A small network was shown many inputs. Here are its activations along a few directions, one row for each input.
Each table varies a few parts of the input and shows all the possible inputs, shuffled.
A made-up example of a description, with smaller parts first: line(6) and (point or line(9) or (values(2) and ring(8))).
Shared parts are said once, and a part with two or three values counts as separate values.

Other details of the inputs shift rows strongly along two fixed directions, in all tables alike. That doesn't count.

A family of inputs:
x1: [ 10  -3  13   3  -4   9 -10 -12  -2  -7  -7  -3]
x2: [ -4  36 -39 -28   1  24   2   7   6  38  -4  29]
x3: [  2  31 -43 -23   3  22   4  14   3  32  -7  30]
x4: [ 14  -3   5   2  -9   1  -7  -3  -4 -16   3   8]
x5: [ 16  -3   2   3  -8   2  -7  -3  -6 -15   7   5]
x6: [  8   1   6  11  -6  10  -8 -15   1  -8  -1  -3]
x7: [15  0  9  5 -4  4 -6 -7 -7 -9  1  3]
x8: [ 14  -6   5   1  -4   3  -7  -6  -7 -15  -1   9]
x9: [ 12   2   5   9  -8   1  -5 -10  -5 -11   0   4]
x10: [  6  -2  14   4  -1  13  -6 -15  -1  -9  -7  -1]
x11: [  7  -4  14   4  -2  13  -6 -14  -1  -8  -7   0]
x12: [  6  -1  14   3   0  13  -7 -15  -2 -10  -7  -2]
x13: [ 13  -1  11   3  -5   2  -5  -9  -5 -11  -4   6]
x14: [ 12  -1   0  12  -6   3  -9  -4  -6 -14   7   8]
x15: [-35 -22   2   9  15 -32  14  11   8   8   5 -32]
x16: [-35 -25   9   3  19 -32  15  14   5   9  -1 -32]
x17: [  5   3   7  10  -2  12  -7 -17   1 -10  -2  -3]
x18: [ 13  -2  -2  11  -6   3  -9  -5  -6 -14   8   7]
x19: [-26 -24  -1   4  12 -35  15  23   2   1  14 -20]
x20: [-35 -27   7  -1  15 -37  16  12   1   7  10 -22]
x21: [-25 -23   7   2  14 -34  18  14   1   3   3 -20]
x22: [  4  37 -34 -28   1  23   6  18   6  37  -8  25]
x23: [14  3  3 12 -7  3 -6 -8 -6 -9  6  2]
x24: [  8  -3  13   4  -3  11  -8 -12  -1  -7  -6  -2]
x25: [ 14   3  10   4  -9   1  -6  -5  -4 -11   3   3]
x26: [ 12  -6   7   2  -4   3  -7  -6  -6 -15  -2  10]
x27: [-38 -21   4  10  17 -28  18   8   9   6   5 -29]
x28: [  7   2   8  11  -4  10  -8 -16   4  -8   0  -2]
x29: [13  1 11  6 -4  4 -7 -6 -6 -9  1  4]
x30: [-34 -22   8   1  13 -32  17  16   9   7   5 -33]
x31: [ 15  -6   4   3  -3   3  -8  -6  -8 -14   2   7]
x32: [  0  30 -34 -29   4  23   4  18   4  33 -14  35]
x33: [-36 -22   3  10  16 -32  16  11   9   8   5 -31]
x34: [-35 -22   9   1  15 -31  19  15  12   7   6 -31]
x35: [-25 -25   0   0  10 -35  16  19   2  -2   9 -18]
x36: [  7   2  12   2  -5  12  -6 -12   1 -12  -2  -5]
x37: [ 17   2   7   3  -8   2  -5  -6  -5 -11   5   0]
x38: [ 13  -2   6   4  -9   2  -8  -1  -4 -15   4   8]
x39: [  8   0  12   3  -7  12  -6 -11   1 -10  -1  -4]
x40: [ 15  -1   8   4  -4   3  -5  -8  -7 -10   0   2]
x41: [ 10   0   8  -2 -11   3  -9 -11  -4 -10   9   3]
x42: [  3  36 -39 -23   2  22   6  12   4  36  -9  25]
x43: [-28 -22   9   4  14 -35  17  16   1   4   4 -19]
x44: [-27 -27   2   4  16 -33  14  19   0   1   9 -17]
x45: [ -1  32 -41 -25   1  22   5  15   5  32 -12  34]
x46: [-37  14 -40 -25  20 -14  29  33  11  49  -7   3]
x47: [  8  -3  15   3  -2  11  -7 -14   1  -7  -5   0]
x48: [  2  38 -33 -28   0  23   6  19   6  38  -9  26]
x49: [ 11   3  10   2  -7   8 -10  -9   0  -9  -2  -8]
x50: [ 14  -2   4   6  -9   3  -9   0  -5 -14   7   7]
x51: [ 13  -4   6   6  -3   4  -9  -3  -7 -13   2   9]
x52: [ 10   1  11   2  -8  10  -8 -10   1  -9  -1  -5]
x53: [ 11  -2   1  10  -7   2  -8  -5  -5 -14   4  10]
x54: [-50  14 -35 -33  25  -8  32  37  20  55  -9  -6]
x55: [ 11   3   6  11  -8   2  -6  -9  -4 -10   2   5]
x56: [  9  -2  13   3  -3  10  -9 -12  -1  -7  -7  -2]
x57: [  9   3   5  11  -5   9 -11 -14   0  -7  -2  -6]
x58: [  6   0   7  11  -5  12  -6 -16   1  -9  -1  -2]
x59: [ 16   1   8   2  -9   1  -4  -7  -4 -12   2   2]
x60: [ 14   2  10   3  -9   1  -4  -6  -4 -12   1   3]
x61: [12  3  4 12 -7  3 -7 -8 -5 -9  5  3]
x62: [  1  31 -43 -25   2  22   5  14   4  31 -10  32]
x63: [ 12   1  11   2  -9   8 -10  -9   0  -9  -1  -7]
Description of these inputs: values(3) and (point or line(8) or (values(2) and ring(6))).
Changing only the values(3) part turns x10 into x27. The same change can be made to x31. Which row results?
Answer: x3
Changing only the values(3) part turns x29 into x61. The same change can be made to x20. Which row results?
Answer: x2
Which other rows does x27 become when the line(8) part takes its other values? List them by row number.
Answer: x6, x15, x17, x28, x33, x57, x58
A walk changes only the ring(6) part. It starts at x18 and steps to x3. List the rest of the walk in order.
Answer: x62, x45, x53, x14
Which other rows does x5 become when the values(2) part takes its other values? List them by row number.
Answer: x37
Which other rows does x61 become when the ring(6) part takes its other values? List them by row number.
Answer: x9, x23, x42, x46, x55

A family of inputs:
x64: [-3 -1 -2 -5  0 -5  3  6 -1  2  2 -1]
x65: [-7 -6 -5 -2  3  0 -1  3  2  2  0  0]
x66: [ 26 -15  29  24 -12  -3 -16 -21 -11 -37   7  -7]
x67: [-1 -1 -2 -2  2 -4  2  8 -1  3  1 -3]
x68: [-3 -1 -2  2  3 -5  3  5 -1  4 -1  0]
x69: [-5  0 -3  1  3 -5  4  3  0  2 -2  1]
x70: [-3  0 -2  1  2 -6  4  4 -1  5  0  1]
x71: [-6 -2 -3  2  4 -1  3  5  1  2 -1  1]
x72: [-2  0 -2 -3  2 -6  3  5 -2  4  2 -1]
x73: [-3  0 -2 -5  0 -6  4  5 -2  3  3 -1]
x74: [ -8  -1   8  -5   5   5   3  -1   6   7 -10 -10]
x75: [-3  0 -1  0  1 -6  5  3 -2  5  1  1]
x76: [-6 -3 -4 -2  3 -3  4  1  0  2  1  1]
x77: [-1  0 -2  0  3 -6  3  5 -1  4  0  0]
x78: [ -7   3  -5   5   0   1   1  -1   6   6   2 -10]
x79: [ 16 -11  24  27 -13   1 -15 -24  -4 -31  10 -16]
x80: [-2 -2 -3 -4  0 -4  2  8  0  2  1 -2]
x81: [ 55  28   3   5 -26  49 -31 -31 -10 -22 -11  34]
x82: [ 22 -13  26  20 -11  -6 -12 -20 -10 -31   8  -6]
x83: [-2  0 -2 -3  2 -5  2  6 -2  3  2 -2]
x84: [-7  4 -4  3  0 -2  3 -3  5  6  4 -7]
x85: [-4 -1  0 -6 -1 -5  4  6  2  2  4  0]
x86: [ 24 -16  28  19 -14  -2 -17 -19 -11 -38   9  -8]
x87: [-3  0 -2  1  3 -5  3  4 -1  5  0  1]
x88: [-6  0 -2  1  3 -3  4  3  0  2  1  2]
x89: [-6 -5 -5  0  4  0  3  4  2  1 -1  0]
x90: [-7  4 -5  4  1  0  2 -2  5  6  3 -9]
x91: [-7  4 -4  4  0 -1  2 -2  5  6  4 -8]
x92: [-8  0  8 -5  6  4  3 -2  5  7 -8 -9]
x93: [-8  0  7 -5  5  3  3 -3  4  7 -8 -8]
x94: [-7 -5 -5 -2  4 -1 -1  3  1  2  1  0]
x95: [-6 -3 -4 -1  4 -2  4  1  1  2  1  1]
x96: [-5  0 -3  0  2 -6  5  2 -1  3 -1  1]
x97: [ 19 -18  26  23 -10   0 -15 -23  -9 -38   8  -6]
x98: [-6  0 -2  0  3 -4  4  2  0  3  1  2]
x99: [-3 -2 -1 -6 -1 -3  2  9  4  0  2 -1]
x100: [ 28  41 -29 -22 -10  51 -13  -6   1  18 -15  42]
x101: [-3 -1 -1 -6 -1 -5  3  7  2  1  4  0]
x102: [-7 -4 -4 -3  3 -3  1  0  1  3  2  2]
x103: [-1  0 -2 -2  2 -5  2  7 -1  3  1 -2]
x104: [-7 -5 -4 -3  4 -2 -1  2  1  2  1  1]
x105: [ 31  44 -26 -28 -15  49 -14  -1   3  18 -12  41]
x106: [-3 -1 -1 -6 -1 -4  3  7  3  1  3 -1]
x107: [-8  0  7 -5  4  2  4 -3  4  8 -7 -7]
x108: [-8 -1  8 -5  6  4  3 -2  5  7 -9 -9]
x109: [-7 -4 -4 -3  3 -3  0  1  1  2  1  1]
x110: [-3 -1 -2 -5  0 -5  2  6 -1  2  2 -2]
x111: [-4  0 -4  1  3 -4  4  4  1  2 -3  0]
x112: [-2  0 -2 -3  1 -6  4  4 -2  4  3 -1]
x113: [-3 -1 -2  2  3 -4  3  6  0  5 -2  0]
x114: [-6 -1 -3  2  4 -2  3  4  1  2  0  1]
x115: [-6 -1 -2  1  4 -3  3  4  0  2  0  1]
x116: [-2  0 -2 -1  3 -7  4  4 -1  4  1  0]
x117: [-5  0 -3  1  3 -5  5  2  0  2 -2  1]
x118: [-1 -1 -3  0  3 -5  3  6  0  4 -1 -1]
Describe the family of inputs behind these rows.
Answer: line(5) and (values(2) or line(9))
Changing only the line(5) part turns x66 into x118. The same change can be made to x68. Which row results?
Answer: x113
Changing only the line(5) part turns x76 into x100. The same change can be made to x112. Which row results?
Answer: x103
List by row number the other rows that have the line(5) part in common with x92.
Answer: x69, x77, x83, x87, x90, x97, x104, x106, x110, x115
A walk changes only the line(5) part. It starts at x71 and steps to x114. List the rest of the walk in order.
Answer: x115, x88, x98
List by row number the other rows that have the line(5) part in common with x70.
Answer: x64, x72, x88, x91, x93, x95, x101, x109, x116, x117

A family of inputs:
x119: [ 27   4  10  -3 -12  28 -19 -19  -5 -18  -6  18]
x120: [ 33  12  -4   5 -19  20 -19 -12  -7 -19   7  20]
x121: [-18   7 -11  -3  12   2  10   3   7  22 -11  -3]
x122: [-19  22 -48 -25  11   7  14  27   7  38  -3  26]
x123: [-13 -35  27  13   9 -29   6   1  -5 -19   2 -21]
x124: [ 38  16   1   5 -21  17 -18 -13  -9 -18   8  18]
x125: [-10   4 -22  -4   9  -9  10  17  -2  15   0  13]
x126: [ 29  17  13  10 -14  27 -16 -27  -4 -11  -7   7]
x127: [-12  29 -42 -26   9   1  18  30   4  43  -6  24]
x128: [-10 -29  29   7   2 -29   5   3  -2 -18   9 -29]
x129: [ 31   8  12  -4 -16  28 -20 -16  -4 -18  -4  13]
x130: [-27 -20   8  13  11 -16   7  -4   7  -2   4 -24]
x131: [-22 -13  10   8   6 -21  10   2   7   3   7 -31]
x132: [-10   5  -4 -17   9  -4  12  15   2  19  -9   3]
x133: [-18 -27  22  22   4 -22   2  -7   5 -17  10 -36]
Changing only one part turns x122 into x120. The same change can be made to x130. Which row results?
Answer: x133
Describe the family of inputs behind these rows.
Answer: values(3) and ring(5)
Which other rows does x121 become when the values(3) part takes its other values? List them by row number.
Answer: x123, x125
Which other rows does x124 become when the values(3) part takes its other values? List them by row number.
Answer: x128, x131

A family of inputs:
x134: [ 22   5   4   6 -12   6  -9  -9  -6 -11   2   8]
x135: [-14  -7  -5   6   7 -12   7   7   1   3   7  -7]
x136: [-14  -8   3   1   8  -7   5   6   5   6  -4 -15]
x137: [ 16   4   0   9  -8  13 -10 -13  -2 -13   3   8]
x138: [-11 -16   3   3  11 -16   7   6  -6  -2  -3   1]
x139: [-15  -9   1  -2   8  -7   3   4   4   7  -2 -16]
x140: [ -9  -7  -1  -4   5 -16   8  12   0   0   5  -6]
x141: [ 13   7  14   5  -7  13  -7 -15   0  -9  -5   2]
x142: [-17  -9  -6   3   4 -11   7   5   5   0   3  -6]
x143: [-12 -12   3  -5   4 -13   6  13   1   1   5  -4]
x144: [ 23   4   5   4 -11   7  -9  -8  -8 -14   3   7]
x145: [ -6  44 -42 -41   6  37   5  11  11  52 -18  28]
x146: [ 20   7   3   8 -10   8 -10  -9  -8 -11   3   8]
x147: [-12  -5  -4   5   5 -16   5   7   1   5   6  -6]
x148: [ 12   6  13   2  -8  13  -8 -18  -1  -8  -2   2]
x149: [-10  -9  -1  -6   4 -14   8  14   1   2   4  -4]
x150: [ 14   5  12   7  -6  15  -8 -11   0  -9  -7   0]
Describe the family of inputs behind these rows.
Answer: point or ring(6) or line(10)
Which other rows belong to the same alternative as x139? List them by row number.
Answer: x136, x141, x145, x148, x150

A family of inputs:
x151: [  7   9 -12   2  -6   1  -3   1  -3   1  10  14]
x152: [ 33  18   5  15 -15  35 -21 -34  -5 -14  -7  17]
x153: [-17 -33  34  10   5 -30   6   1   2 -17   5 -36]
x154: [ -9   1 -22 -18   9 -11  10  26  -3  19   0  10]
x155: [-12   6 -29  -9   7 -11   9  21   2  20   6   5]
x156: [ 37  24   9 -10 -17  43 -23 -19  -1  -6 -15  20]
x157: [ -6 -11  -8   9   2 -21   6  13  -2  -7  11  -8]
x158: [-22   1  -5  -3   6  -9  10   9  11  17   1 -18]
x159: [ 41  17  16   2 -15  43 -26 -28  -7 -19 -14  21]
x160: [ -7 -40  41  30   6 -31   0 -20  -9 -35   4 -28]
x161: [  4  14 -16 -17   0   5   2  13  -4  14   0  25]
x162: [ -5 -42  44  30   6 -26  -2 -16  -6 -36   4 -31]
x163: [ 7 15 -1 -3 -8 12 -4 -8  4  5  0 -3]
x164: [ 42  19  21  -7 -21  32 -20 -28  -8 -16  -7  13]
x165: [-15  11  -7 -27   7   1  13  15   9  28  -9  -3]
x166: [ -9  -8  -3  10   1 -22   9   9  -1  -6  13  -3]
x167: [ -5 -31  16  26  -1 -35  -1  -2  -8 -27  23 -20]
x168: [ -2  20 -16  -4   2  22  -2  -1   7  17  -9   7]
x169: [-22   1 -11   3  13  -4  11   5   8  18  -3 -10]
x170: [-21 -12 -10  -8  12 -29  20  29   0   9   3  -1]
x171: [  4  17 -25  -6  -3   4   5  13   1  10   2  18]
x172: [ 19 -30  36  26 -12 -22  -9 -12 -16 -47  14  -6]
x173: [ 38  14  -5  -6 -15  23 -15  -4 -11 -14  -4  29]
x174: [-21  12 -23  -3  12  -1  13   3   7  28  -8   1]
x175: [-23  -2 -18 -26  11   9   7  12  11  17  -7   8]
x176: [-29 -12   2 -10  17 -14  15  18   9  18  -7 -18]
x177: [ 10   3   9  13  -7  14 -12 -15   2 -10   0  -7]
x178: [ 12   5  13   7 -10   4  -6 -17  -1 -10   6 -11]
x179: [  1  17 -11 -13   6  20   2  -3   2  21 -18  18]
x180: [-26   3 -26 -15   8   8   6   8  13  20   0   4]
x181: [ 17  -7   7   2  -7  -3  -9  -2 -12 -15   7  11]
x182: [-22   1  -6  -1   7  -7   8  10  11  16   0 -18]
Changing only one part turns x152 into x179. The same change can be made to x178. Which row results?
Answer: x164
Describe the family of inputs behind these rows.
Answer: values(2) and (point or ring(6) or line(9))
Which other rows does x170 become when the ring(6) part takes its other values? List them by row number.
Answer: x154, x161, x172, x173, x181
A walk changes only the ring(6) part. It starts at x157 and steps to x155. List the rest of the walk in order.
Answer: x167, x151, x166, x171
Which other rows does x174 become when the values(2) part takes its other values? List them by row number.
Answer: x160

A family of inputs:
x183: [ 28  36 -10 -14 -12  33 -12  -6   1  17 -10  20]
x184: [-10  14 -18 -17  -4   5   3  10  10  17   2   1]
x185: [ -3  -2 -16 -30   4  -6   9  33  -5  13   0  23]
x186: [ 19  23 -10 -18  -6  44 -14 -13   6  11 -18  27]
x187: [  4   6 -12 -25   5 -12  12  27  -7  13  -6  22]
x188: [ -7 -23  21  11  -1 -18  -3  -1   2 -17  14 -29]
x189: [-24  -7 -14  -8   9 -19  13  14   6  12  13 -16]
x190: [-12  16 -24   0   9  -3  11  13   3  22   0  12]
x191: [ 50  16  13  22 -27  27 -25 -35 -13 -31   3  21]
x192: [ -4   1 -12   2  -4   0   2   1   3   0   8   4]
x193: [ 22 -34  33  52  -8 -19 -16 -29 -18 -51  13 -15]
x194: [ -5  -2   6   6  -4 -18   5   2   0   0   4 -16]
x195: [ -4 -17  27  17   0 -17   4  -3  -2 -15   4 -28]
x196: [-28  -9 -17   5  12 -19  12  16   7   8  10  -5]
x197: [ 21  28 -11 -19  -8  44 -14  -9   6   7 -16  22]
x198: [-19  -2  -8  -2   9 -24  16  12   1  15   8 -15]
x199: [-4  1  2 -6 -1  7 -1  3  7  3  0 -9]
x200: [-29 -14 -21   6  15 -18   9  16   3  10   4  -3]
x201: [-27 -10   6  -5  19 -14  14   5   1  15 -10  -7]
x202: [  7 -35  42  21  -4  -4 -17 -32  -9 -42   3 -13]
x203: [ 34  23   9  -2 -12  36 -15 -20  -4  -7 -16  16]
x204: [ -9 -10  14   5   8  -6   7  -4   1   0 -10 -11]
Changing only one part turns x190 into x196. The same change can be made to x187. Which row results?
Answer: x185
Describe the family of inputs behind these rows.
Answer: values(2) and (point or line(10))
Which other rows does x202 become when the values(2) part takes its other values? List them by row number.
Answer: x201
